Here are a small network's activations along a few directions, averaged over the inputs that share one value of a field.
Related values have similar rows: they may be neighbours, one step apart, or belong to one group.
(in the rows, 500 means zero)
Random noise pushes rows far along 8 fixed directions. That doesn't count. These rows show it; they differ only by the noise:
[319 318 507 531 454 548 478 472 367 716 422 432 444 584 505 474 528 518
 630 537 455]
[417 391 355 588 530 543 551 460 518 738 473 435 494 538 556 407 437 556
 464 502 441]
[517 491 451 521 508 459 418 530 501 569 482 492 489 547 552 502 599 506
 436 439 490]
[485 559 667 465 487 539 522 577 425 404 473 451 478 508 391 525 504 405
 658 513 422]
[569 530 472 477 528 473 436 582 528 512 474 493 527 511 553 482 561 430
 449 508 535]
[563 549 508 547 530 503 372 316 505 472 483 582 486 541 553 599 498 620
 374 391 514]
[571 633 513 445 548 492 599 720 686 415 565 555 495 502 446 544 453 449
 399 515 422]
[592 467 499 413 563 504 473 631 661 636 364 397 299 429 443 518 529 655
 480 426 310]
[419 535 543 558 488 505 578 515 524 499 547 557 488 560 415 544 483 520
 496 443 371]
[461 583 723 470 422 439 355 491 387 303 525 666 497 616 435 702 667 451
 530 428 515]


W, 17 values:
w16: [477 542 433 505 505 520 700 620 561 547 553 535 581 500 446 417 449 446
 521 545 397]
w5: [458 505 607 332 476 434 449 632 525 413 485 590 426 442 424 582 586 533
 502 537 526]
w14: [595 524 539 462 552 506 494 460 576 423 467 512 443 478 469 544 407 526
 446 523 498]
w11: [423 458 407 607 474 407 563 445 530 496 627 620 630 567 458 461 551 441
 464 444 497]
w6: [525 571 540 490 492 504 493 505 491 387 562 511 466 610 482 635 462 534
 438 442 515]
w7: [529 571 543 515 455 426 481 443 506 299 535 650 617 469 471 476 595 339
 510 539 661]
w10: [520 427 499 380 447 464 560 672 643 615 480 531 401 451 498 584 540 591
 443 536 439]
w1: [393 471 448 627 477 548 526 371 391 550 547 539 646 596 573 454 436 403
 491 562 584]
w3: [432 341 467 432 441 505 369 447 464 667 378 492 460 520 629 556 615 596
 506 551 549]
w9: [581 442 465 440 560 600 438 335 506 487 342 451 487 321 531 424 302 532
 589 685 631]
w15: [547 557 439 512 514 467 552 631 536 440 622 419 505 503 613 498 507 522
 433 460 567]
w13: [454 472 368 527 542 535 641 604 495 628 544 395 544 520 573 409 457 421
 488 561 496]
w4: [502 580 422 597 475 380 462 535 496 458 607 503 526 489 475 439 667 512
 432 394 525]
w17: [603 564 500 410 466 433 438 855 559 383 557 307 313 486 454 499 694 463
 490 363 424]
w12: [569 586 309 499 542 541 508 480 494 513 714 376 480 586 751 563 336 637
 311 451 653]
w8: [420 433 531 445 431 395 422 445 488 497 506 715 609 458 520 510 614 477
 469 586 621]
w2: [348 486 594 558 480 718 742 512 331 369 679 376 493 596 398 488 195 401
 688 607 453]
The values of W form a ring.
List every value one step from w16, in the order listed.
Answer: w3, w13
List every value one step from w9, in the order listed.
Answer: w7, w4
List every value one step from w15, in the order listed.
Answer: w12, w8
List every value one step from w6, in the order listed.
Answer: w14, w1
